These are the activations of a small neural network, seen along a few directions. Each row is one input.
Each table varies a few parts of the input and shows all the possible inputs, shuffled.
A made-up example of a description, with smaller parts first: one of 2 separate values, together with either a single point or one of 11 places along a line or (one of 4 places along a line, together with one of 8 places around a ring).
Shared parts are said once, and a part with two or three values counts as separate values.
(in the rows, 128 means zero)

Other details of the inputs vary at random and push rows far along three fixed directions, the same in every table; ignore that.

Table:
x1: [162 120 109 105 104 118 125 151 127 107 152 111]
x2: [ 74 131 135 158 150 129 147  99 125 158 101 143]
x3: [126 112 143 158 109  97 122 163 115 152 108 145]
x4: [132 146  98 122 151 153 132 122 100  96 115 131]
x5: [124 151 112 116 152 129 109 127 147  96 117 124]
x6: [129 159 105 128 138 136  94 124 113 107 144 104]
x7: [111 165 133 139 148 133 117  99 106 122 121 109]
x8: [ 81 128 124 138 154 143 168 102 122 152 122 165]
x9: [167 116 112 103 106 131 112 153 143 117 153 108]
x10: [136  89  95 118 101  94 124 194 148 126 148 144]
x11: [ 79 121 131 129 153 128 166  92 158 146 126 154]
x12: [131 160 146 127 143 126 108  91 149 113 135 109]
x13: [111 149  92 142 144 123 118 125 103 100 122 130]
x14: [ 81 137 135 121 147 136 130  93 173 156 147 124]
x15: [149 151 125 107 140 147 106 110 147 102 139  98]
x16: [181 177 185 137 153 128 106  86 128  86  73 114]
x17: [135  78  75 115  95 104 118 184 144 128 133 117]
x18: [ 81 135 138 125 145 129 134  95 170 155 151 133]
x19: [127 113 141 156 107  94 123 164 115 151 114 150]
x20: [176 128 169 132 125 112 134 133 131 116 105 140]
x21: [137 103 151 141 107  89 124 156 148 150 111 140]
x22: [151 100 146 121  95 113 146 146 138 153 137 122]
x23: [134 100 144 143 113 119 131 168 121 159 107 144]
x24: [153 134 158 145 118 121 106 125 111 145 123 110]
x25: [135  83  90  96  90 119 130 182 147 144 159 111]
x26: [ 76 144 126 142 146 134 127 102 136 158 146 132]
x27: [150  93 151 126 110 113 146 160 149 156 113 147]
x28: [ 97 120 139 125 148 142 166  93 155 152 109 144]
x29: [144 100 151 131  94  98 142 142 139 156 140 127]
x30: [150 100 153 129  95 108 117 141 156 161 137 111]
x31: [139 147 113 105 154 145 115 128 146  91 115 121]
x32: [143 155 140 109 141 145 136  96 136 111 126 108]
x33: [ 73 134  74  99 153 165 149 130 128 139 167 132]
x34: [119 145  95 134 149 139 116 123 105  99 110 118]
x35: [137 160 144 123 153 159 127  95 113 126 134 123]
x36: [181 133 173 131 110 117 121 115 134 125 128 117]
x37: [ 89 136 133 124 155 160 143 101 137 165 145 136]
x38: [146 115  91 122 114 106 106 151 131  99 117 109]
x39: [125 142  59 104 129 140 103 155 112  92 181 121]
x40: [ 84 141 129 138 144 135 137 102 133 154 152 143]
x41: [ 62 138 130 146 158 136 138 116 138 157 113 155]
x42: [ 74 143 126 132 153 145 140  99 128 158 133 125]
x43: [137  68 166 132  73 163 116 136 129 144 151 123]
x44: [ 80 117 125 118 153 148 163  94 163 150 115 141]
x45: [155 121 104 119 121 130 124 180 104 108 128 146]
x46: [ 79 145 127 132 148 139 155 100 122 153 146 145]
x47: [174 127 124 126 103 122 113 153 100 118 151 122]
x48: [162 158 108 126 139 112 102 112 117  63 110 106]
x49: [170 170 109 132 151 147  99 113  80  59  93 102]
x50: [ 81 132 135 110 149 149 152  90 165 157 134 122]
x51: [137 106 148 135  94  89 130 138 142 154 135 119]
x52: [135 166 145 129 147 143 139  94  97 117 130 128]
x53: [163 139 162 135 118 127 138 120  93 135 121 124]
x54: [134  89  89 106  89 108 116 180 146 139 156 104]
x55: [ 72 137 133 142 162 145 139 115 137 156 110 154]
x56: [115 145  50  95 143 156 106 156 108  88 163  97]
x57: [112 151  91 142 145 126 113 126 102  96 116 123]
x58: [144  98 135 143 106 116 150 153 103 151 112 148]
x59: [ 84 125 135 114 163 147 166 114 167 148 128 165]
x60: [168 176 182 144 152 111 111  88 126  90  86 127]
x61: [ 71 137 131 120 147 133 145  90 165 155 137 122]
x62: [153 123 108 121 125 136 117 175 109 109 119 134]
x63: [160 121 150 148 124 127 133 126  95 129  87 128]
x64: [114 170 131 142 143 124 121  99 104 115 130 118]
x65: [142 105 149 135  94  92 135 140 138 151 138 123]
x66: [ 92 137 138 123 145 131 138  92 167 146 153 134]
x67: [130 135  54  79 151 155 111 167 148  71 146 121]
x68: [131  91  96 120  97 125 112 183 125 158 162 117]
x69: [171 131 169 138 126 104 130 128 131 115 104 141]
x70: [184 186 180 137 149 146 115  77  78  94  94  96]
x71: [ 76 135 122 143 156 138 161  98 123 146 123 161]
x72: [118 142  57 115 135 127 105 175 110  80 150 140]
x73: [ 81 124  78 102 144 161 141 138 137 147 179 143]
x74: [142 147 154 156 115 104 114 122  95 134 114 111]
x75: [202 174 191 128 137 142 104  75 128  95 100  91]
x76: [123 139  54  95 150 159 117 175 113  83 146 137]
x77: [137  96 133 143 100  87 129 144 141 144 110 128]
x78: [126  50 153 143  78 156 134 136 112 129 112 140]
x79: [140  93 140 142 100  88 140 142 138 146 118 138]
x80: [131 150 110 128 144 131 121 139 106  98 126 149]
x81: [142  86 136 133 101 108 138 144 145 153 105 127]
x82: [153 132 149 163 116 100 128 125  92 121 100 136]
x83: [133 104 146 136  94  91 128 142 143 160 132 117]
x84: [149 106 146 141 108 110 141 164 110 150 117 160]
x85: [ 74 148 125 138 147 133 148 100 122 150 145 141]
x86: [129 113  37  77 126 207  78 180 109   9 159 117]
x87: [146  87 139 130 103 107 154 146 138 150 116 140]
x88: [139  71 173 132  73 159 129 130 113 142 135 116]
x89: [ 73 143 126 141 145 132 132 102 136 159 152 140]
x90: [197 176 206 142 134 120 111  70 123  98 106 106]
x91: [147  91 141 134 104 102 151 143 136 144 120 141]
x92: [178 128 172 127 110 123 125 118 138 131 128 116]
Each input here is: one of 4 places along a line, together with either a single point or (one of 2 separate values, together with one of 11 places around a ring).
The inputs of x27 and x32 match in every part but the place on the line of 4. If x76 is changed in the same way as x27 into x32, which row does it become?
Answer: x33
The inputs of x21 and x77 match in every part but the place on the line of 4. If x62 is changed in the same way as x21 into x77, which row does it become?
Answer: x63
Start at x81 and move only the place on the ring of 11, one step at a time. The first step leads to x17. Which rows follow, in order?
Answer: x38, x77, x48, x79, x11, x91, x87, x28, x44
Change only the choice among 2 separate values in x71. List by row number the other rows that result.
Answer: x11
Change only the choice among 2 separate values in x79. List by row number the other rows that result.
Answer: x82
Start at x51 and move only the place on the ring of 11, one step at a time. The first step leads to x65. Which rows follow, in order?
Answer: x29, x1, x22, x32, x25, x50, x54, x61, x83

Table:
x93: [166 182 130  77 158 183  87  65 165  36 141  73]
x94: [121 167 123 124 155 160 111  90 110  94 131 112]
x95: [235 168 128 139 112 110  66 141  69  29  89  85]
x96: [114 111 120 123 131 152 143 133 123 129 127 144]
x97: [152  69  47 118  62  70  98 249 124 135 171 116]
x98: [110 117 129 122 131 158 145 120 122 133 132 140]
x99: [108 123 127 125 130 153 134 118 121 138 139 128]
x100: [108 119 129 124 129 158 141 121 121 138 138 135]
x101: [203 108 220 176  73  85 115 128  91 155  84 114]
x102: [114 129 122 121 142 135 144 129 134 135 132 146]
x103: [103 143 121 134 137 116 128 118 136 144 141 127]
x104: [ 99 108 205 157 124 121 174  93 143 214 117 156]
x105: [107 134 124 124 135 133 135 122 132 147 148 128]
x106: [105 115 125 136 138 134 142 129 130 133 110 148]
x107: [127  92  44 109 102  91 113 219 134 119 156 132]
x108: [ 99 129 122 138 136 132 129 117 127 134 125 129]
x109: [113 134 120 125 147 128 142 129 136 132 122 147]
x110: [106 134 110 127 148 118 139 135 139 132 120 146]
x111: [112 116 123 130 136 144 141 132 126 129 116 147]
x112: [104 121 111 132 138 130 134 133 128 122 116 141]
x113: [203 110 222 162  86  92 137 129 103 165  93 134]
x114: [ 98 140 114 135 143 109 132 125 141 139 124 138]
x115: [128 179 126 125 157 139 113  92 119 103 135 111]
x116: [136 125 133  90 123 125 128 105 197 136 164  98]
The inputs of x102 and x96 match in every part but one. If x110 is changed in the same way as x102 into x96, which row does it become?
Answer: x106
What is each input in this table made of?
Answer: one of 2 separate values, together with either a single point or one of 11 places around a ring
Change only the choice among 2 separate values in x94. List by row number the other rows that result.
Answer: x115
